These are the activations of a small neural network, seen along a few directions. Each row is one input.
In each table, some parts of the input vary, and every possible input appears once, in random order.
A made-up example of a description, with smaller parts first: one of 4 places along a line, together with either a single point or (one of 2 separate values, together with one of 5 places around a ring) or one of 11 places along a line.
Shared parts are said once, and a part with two or three values counts as separate values.

Other details of the inputs shift rows strongly along two fixed directions, in all tables alike. That doesn't count.

Rows:
row 1: [ 11 -24 -18 -12  35 -55  32 -12   3  -8 -55]
row 2: [ 34 -32 -15 -24  31 -38  11 -15  56  10 -26]
row 3: [-18  27  36  44 -40   2  -3  10  -9  -1  56]
row 4: [ -2  13 -25 -25 -29   7 -16  -6  -1   0  -1]
row 5: [-40   8  -4 -21   7   7 -35   0 -21   9  -4]
row 6: [  7  -5  21  38   9 -11  77   8  24  -4  35]
row 7: [ 50 -29 -19 -18  26 -26  21 -16  48   8 -35]
row 8: [ 20 -29 -16  16  22  -4  20   2  -3   3  -7]
row 9: [  3  30 -15 -29 -19  46 -35  -9  -5  -4 -20]
row 10: [  2   7 -20 -23  -5  21 -32   0  17   9  13]
row 11: [ -2  13 -13 -25 -31  10 -18  -4  -1  -6  -6]
row 12: [-21  23 -10 -53 -13  18 -58  -9   8   2  -1]
row 13: [ 11  27  39  56 -26  45   0  17   2  -3  32]
row 14: [-22  -8 -38 -51   2  36 -52   0 -23   8  -3]
row 15: [  3  -1 -31 -21 -10  31 -18   8 -37  -8  -8]
row 16: [ 37 -41 -25 -21  29 -31  26  -8   3  -7 -46]
row 17: [-34   6  34  48 -17   9  -3  28 -28   8  51]
row 18: [ -6   1 -13 -10  14  35 -22  -4 -21  -5 -24]
row 19: [-19  23   1 -19  -1   2 -34  -8  18   4   3]
row 20: [  6  -8  -4   3   9 -37   6  -5  36  13  18]
row 21: [-17 -13 -12 -25   3  27 -34   5 -18   4   0]
row 22: [-19  25  37  46 -29  11 -10  20   6   3  58]
row 23: [ -2   6 -14 -11   5  28 -15   0 -31 -13 -28]
row 24: [ 17  10 -24 -18 -11  34 -23   0  10   6   2]
row 25: [ 16 -21 -11 -37  50 -37  62 -28  46  -4 -41]
row 26: [ -9 -20  41  56  18 -41  37  12   2  11  21]
row 27: [ 19 -36 -23 -23  22 -55  29  -4   0  -8 -43]
row 28: [ 13  24  29  53 -42  39   9  19  -8  -4  36]
row 29: [ 14 -13  -8 -22  28 -69  18 -33  40   6 -31]
row 30: [ 38  -4  14  55 -10 -11  46   7  21   6  19]
row 31: [ -2  17  -2 -15   6  22 -31  -7  21   5  -5]
row 32: [  2  10   1 -22  -2  23 -33  -4  19   3  -2]
row 33: [-38  12 -34 -57 -19  11 -52   2 -49   4   5]
row 34: [  9   1  42  51  -3 -49  36  -7  23   2  25]
row 35: [-39  26  37  53 -15   0   3  17 -43  -1  36]
row 36: [  7 -11  30  55   4 -36  49  14 -14 -13  -1]
row 37: [-18  16  15  53 -30  11  14  32 -45 -10  38]
row 38: [ -3   3  26  60 -14  43   6  25 -32  -7  34]
row 39: [ 36 -37 -16 -15  34 -31  28 -12   4  -9 -54]
row 40: [ 12   8  30  59  -3 -32  47  -2  22  -4   4]
row 41: [  3 -46 -30 -30  41 -65  15  -9  19  21 -21]
row 42: [-12  29 -10 -39 -35  29 -39  -7 -11 -11 -12]
row 43: [-28   3 -12 -36 -13  -4 -31   4 -38   0   2]
row 44: [ 13 -44 -13 -14  57 -41  19 -19  26  12 -45]
row 45: [ -8  -1 -23 -41   2  50 -45  -4 -30  -9 -27]
row 46: [-31  10  -4 -33 -10  -1 -33  -1 -40  -2  -3]
row 47: [ 38  -1  32  54  -6 -10  44   2  22  -1   3]
row 48: [  9  -4  23  50  -7 -51  38  -2  22   9  40]
row 49: [-10   8  -8 -43  -3  29  12  -4   4 -11   5]
row 50: [ 12  19  -6 -10   0  34 -22  -6  13   1 -16]
row 51: [-21  21 -12 -67  -5  43  -9 -11  -3 -14  -8]
row 52: [-21   4  41  56  -8  33  -3  21 -24   1  37]
Each input here is: one of 4 places along a line, together with either a single point or (one of 2 separate values, together with one of 6 places around a ring).
The inputs of row 5 and row 17 match in every part but the place on the line of 4. If row 19 is changed in the same way as row 5 into row 17, which row does it become? -> row 22
Which other rows does row 38 become when the choice among 2 separate values takes its other values? List them by row number. -> row 7
Which other rows does row 4 become when the choice among 2 separate values takes its other values? List them by row number. -> row 37
Which other rows does row 40 become when the place on the ring of 6 takes its other values? List them by row number. -> row 9, row 19, row 29, row 31, row 50

Rows:
row 53: [ -4   9 -19 -21  -9  49 -40   4 -26  -5 -10]
row 54: [-21   8  13  23  -8   3   9  13 -33  -8  11]
row 55: [-25  14 -13 -36  -3  39 -45  -2  -9   6   5]
row 56: [ 16   2 -11 -21   7  20  -6  -8  12  -5 -23]
row 57: [ 24 -29   6   7  33 -80  51 -20  47   8 -17]
row 58: [-12  -3  23  45   0   8  14  18 -31  -6  15]
row 59: [ 16 -35   4  19  31 -83  42  -7  26  10 -12]
row 60: [-10  15  31  57 -16  23  -7  19  -9   7  43]
row 61: [  8 -36 -39 -58  29 -40 -16 -16   9  11 -39]
row 62: [  3 -10 -14 -20  19  18  -4  -4  -4  -3 -20]
row 63: [  2 -10  -2 -21  17 -43  19 -17  27   4 -10]
row 64: [  5   2 -15 -24  -7  -5  -4  -9  -7  -6 -21]
row 65: [-27  11  19  23  -9 -11  -3  11 -16   2  28]
row 66: [-30  10  19  18  -4 -11   3  10 -14   1  29]
row 67: [ -1 -31 -42 -71  36 -39   6 -22   0  -3 -58]
row 68: [ 45 -35  -1  -1  42 -58  68 -21  53   0 -38]
row 69: [ -8 -18  35  54  20 -36  38  11   4   8  25]
row 70: [ -9  16  27  53 -11  45   2  20 -26  -6  30]
row 71: [ 36  -7  21  52  -2 -17  53   5  21  -3   9]
row 72: [-15   3  15  31 -12 -19   6  14 -14   4  30]
row 73: [  1   3  -7 -29   7  10 -12 -11  28   5  -6]
row 74: [ 18  10  16  36 -11  26  10  10   3  -6   9]
row 75: [ 23  -7 -49 -74   5  25 -31 -17  10  -4 -47]
row 76: [  6 -14  22  57   5 -35  46  13 -12  -3   9]
row 77: [ 7 12 22 31 -4 29 18  9  5 -7 13]
row 78: [ -5 -21   2   1  22 -32   5  -3   3   9  -5]
row 79: [ 29 -20  18  62  14  -8  45  12   4   0  10]
row 80: [ -6  14  19  27 -14   2  19   5 -14  -8  12]
row 81: [  6 -10 -19 -20   7   3 -19  -4   8  10  -6]
row 82: [ 34 -13 -21 -29  13 -19  13 -17  27  -2 -40]
row 83: [  7  17  14  17 -12  19  12   3   3  -7   7]
row 84: [ -3   5 -11 -27  -7 -18 -17 -11   9   3  -5]
row 85: [  7   0 -19 -26  -9  -3   0  -7  -9  -6 -18]
row 86: [-22  16 -12 -29  -7  38 -49  -1 -11   6   4]
row 87: [ 27 -46  -1  24  36 -54  45  -2   7   2 -29]
row 88: [-20  16  23  52 -30  20   9  26 -45  -8  37]
row 89: [ 25 -23 -36 -66  33 -28  -9 -31  52  10 -50]
row 90: [ -8  27 -17 -38 -31  35 -45  -4   2  -1  10]
row 91: [ 28  -9  25  54   2 -19  38   5  38   8  23]
row 92: [-29   9 -12 -28 -14  23 -55   6 -31   4   6]
row 93: [ -7  23 -13 -31 -21  41 -50  -3   5   3   3]
row 94: [-10  28 -15 -39 -27  32 -49  -6   5   0   5]
row 95: [-31   6 -13 -30  -5  39 -34   7 -44  -8  -7]
row 96: [-21  31  -8 -42 -21  37 -40  -6   5  -2  10]
row 97: [-14   8  25  59 -24  32   4  29 -47  -7  37]
row 98: [-15  28  28  43 -37  11  -2  15 -12  -1  51]
row 99: [-15  30  -9 -36 -23  32 -43  -8   6  -1   7]
row 100: [ -6   3 -10 -31   1  -1   4 -10  -6  -7 -17]
What do these inputs look like to the network? -> one of 2 separate values, together with one of 4 places along a line, together with one of 6 places around a ring
The inputs of row 92 and row 87 match in every part but the choice among 2 separate values. If row 89 is changed in the same way as row 92 into row 87, which row does it become? -> row 56
Which other rows does row 81 become when the place on the ring of 6 takes its other values? List them by row number. -> row 61, row 72, row 90, row 91, row 98
Which other rows does row 94 become when the place on the line of 4 takes its other values? List them by row number. -> row 90, row 96, row 99
Start at row 81 and move only the place on the line of 4, one step at a time. The first step leads to row 60. Which rows follow, in order? -> row 86, row 55
